Each row below holds a small network's activations on one input, seen along a few directions.
In each table, some parts of the input vary, and every possible input appears once, in random order.
Descriptions start from the smaller parts, as in this example, which fits no table here: one of 2 separate values, together with either a single point or one of 9 places along a line or (one of 4 places along a line, together with one of 8 places around a ring).
Shared parts are said once, and a part with two or three values counts as separate values.
(in the rows, 128 means zero)

Other details of the inputs shift rows strongly along two fixed directions, in all tables alike. That doesn't count.

A family of inputs:
R1: [128 124 132 168 132  78 171 150 148 170 124]
R2: [123 124 110 136 126 138 106 109 114 118 141]
R3: [ 96 141 149 143 138 109 182 175 159 180 145]
R4: [ 91  62 135 117 146 164 120 138  93 120  80]
R5: [104 131 105 134 133 140 108 111 114 124 146]
R6: [135 126 118 134 119 146 105 111 119 111 135]
R7: [128 134 140 137 126 155 109 118 140 106 121]
R8: [105 131  99 114 130 147 106 124 114 121 154]
R9: [115 144 140 135 135 164 108 121 134 114 125]
R10: [123 134 116 122 138 160 117 111 130 122 136]
R11: [185 145 191  34  70  86 112 151  94 109 141]
R12: [143 133 139 132 137  91 185 144 144 164 120]
R13: [137 123 115 123 122 148 119 118 140 109 125]
R14: [125 128 120 163 155 146 118 124 151 111 104]
R15: [133 132 129 137 131  86 183 136 140 168 126]
R16: [122 137 119 124 118 146 107 115 116 116 136]
R17: [123 124 127 144 133  68 184 145 142 181 136]
R18: [206 138 196  61  90  88 116 131 109  89 116]
R19: [139 118 105 143 123 119 100 111 116 113 124]
R20: [109 140 113 120 120 152 109 131 118 121 143]
R21: [121 121  92 168 166 157 123 114 151 121 109]
Each input here is: either a single point or (one of 4 places along a line, together with one of 5 places along a line).
Question: Which other rows does R6 become when the place on the line of 5 takes its other values? List them by row number.
Answer: R1, R15, R16, R20
Question: Which other rows does R11 become when the place on the line of 5 takes its other values? List them by row number.
Answer: R10, R12, R13, R21

A family of inputs:
R22: [122 106 166 111 134  98 191 162 138 185 112]
R23: [170 157 140  83 103 161  92 104 122  74 138]
R24: [149 136 162  90 110 150  74 127 111  73 118]
R25: [119 168 163 146 117  82 182 157 162 177 149]
R26: [ 74 119  52 177 165 218  65 100 130  90 127]
R27: [144 112 138  94 112 136  64 130  90  79 117]
R28: [114  93 157 118 117 103 144 137 101 155 115]
R29: [146 169 153 128 116  77 184 141 165 162 157]
R30: [137 122 126 105 111 100 154 131 104 148 131]
R31: [ 62 128  53 201 185 158 176 134 171 179 144]
R32: [ 76 139  72 176 163 233  74  93 154  87 125]
R33: [148 125 151  89 111 147  66 127  96  80 115]
R34: [164 144 106 102 109 135  80 100 113  79 156]
R35: [123 128 137 122 106  91 136 133 106 148 135]
R36: [ 43  97  71 212 183 149 165 141 154 184 124]
R37: [126 101 140 114 125  70 186 160 113 178 125]
R38: [110 100 169 132 130  75 172 175 126 180 117]
R39: [ 87 116  72 154 178 235  90 101 152  85 115]
R40: [165 143 116 105 103 102 118  97 114 116 155]
R41: [ 69 140  52 221 172 168 122 112 170 139 160]
R42: [ 64 123  49 200 177 159 181 115 158 186 144]
R43: [155 165 147 116 100 104 101 118 129 111 156]
R44: [117  87 150 120 132  83 199 152 117 190 115]
R45: [207  98 156 140 125 114  77  93 113  51  61]
R46: [159 125 124  79 106 142  84 122  91  81 124]
R47: [165 168 147 109  96 138  73  99 127  72 155]
R48: [162 143 123 111  90 121  69  87  99  83 154]
R49: [115 149 162 134 122  77 174 168 140 183 130]
R50: [162 136 131  76 104 156  83 114 101  83 123]
R51: [150 156 147 110 101 115 102 125 119 114 141]
R52: [125 108 145 116 136  68 181 179 129 171 121]
R53: [151 119 149  84 124 127 118 142 112 115 114]
R54: [155 138 127 102  91 134  73  95  84  88 142]
R55: [154 164 134 117 112  97 148 128 142 142 158]
R56: [125  92 149 102 132 113 153 154 116 148 110]
R57: [136 109 172  98 108 129 107 137 107 116 108]
R58: [200  88 144 165 156  87 166 115 151 116  52]
R59: [ 72 109  95 170 168 244  80  93 148  90 108]
R60: [ 53 134  53 211 179 175 125 122 164 148 143]
R61: [129 152 162 118 125  93 199 163 155 175 129]
R62: [139 154 142 120 118  82 186 152 145 179 148]
R63: [133 115 171  97 125 129 160 142 138 138 111]
Question: The inputs of R28 and R44 match in every part but one. If R26 is changed in the same way as R28 into R44, which row does it become?
Answer: R46
Question: The inputs of R60 and R31 match in every part but one. If R32 is changed in the same way as R60 into R31, which row does it become?
Answer: R61
Question: What do these inputs look like to the network?
Answer: one of 2 separate values, together with either a single point or (one of 4 places along a line, together with one of 5 places along a line)
Question: Which other rows does R27 become when the choice among 2 separate values takes its other values? List them by row number.
Answer: R52
Question: Start at R39 and move only the place on the line of 4, one step at a time. The first step leads to R53. Which rows follow, in order?
Answer: R52, R37

A family of inputs:
R64: [ 94 123 125 161 150 112 170 151 155 173 135]
R65: [172 153 209  61  67  22 164 180 100 159 145]
R66: [125 142 156 125 113  72 171 157 134 168 147]
R67: [140 126 125 130 128 156  84 105 123  91 120]
R68: [146 155 113 131 123 120 127 112 139 122 147]
R69: [153 127 116 130 134 149  89 105 128  84 118]
R70: [119 121 127 161 154 113 184 147 160 163 110]
R71: [204 130 201  52  77  98  98 125  89  83 106]
R72: [ 96 114 117 148 154 154 149 133 146 144 120]
R73: [111 100 111 168 160 111 177 140 147 167 106]
R74: [125  95 118 109 129 160  93 112  99  98 113]
R75: [100 118 125 134 146 145 149 146 138 148 117]
R76: [109 124 114 129 138 159 102 128 125 116 129]
R77: [122  99 115 138 139 153 110 111 116 116 104]
R78: [120  99 116 105 130 164  90 120  95 101 111]
R79: [101 151 107 136 128 130 143 136 141 155 158]
R80: [129 142 114 158 137 113 144 128 148 137 133]
R81: [129 152 109 136 123 148 107 103 132 116 149]
R82: [135 143 133 135 116 120 119 121 127 121 133]
R83: [130 145 107 112 114 160  90 102 119  97 158]
Question: What do these inputs look like to the network?
Answer: one of 4 places along a line, together with one of 5 places along a line
Question: The inputs of R76 and R69 match in every part but the place on the line of 4. If R65 is changed in the same way as R76 into R69, which row does it become?
Answer: R80
Question: Start at R74 and move only the place on the line of 5, one step at a time. The first step leads to R72. Which rows follow, in order?
Answer: R64, R66, R83
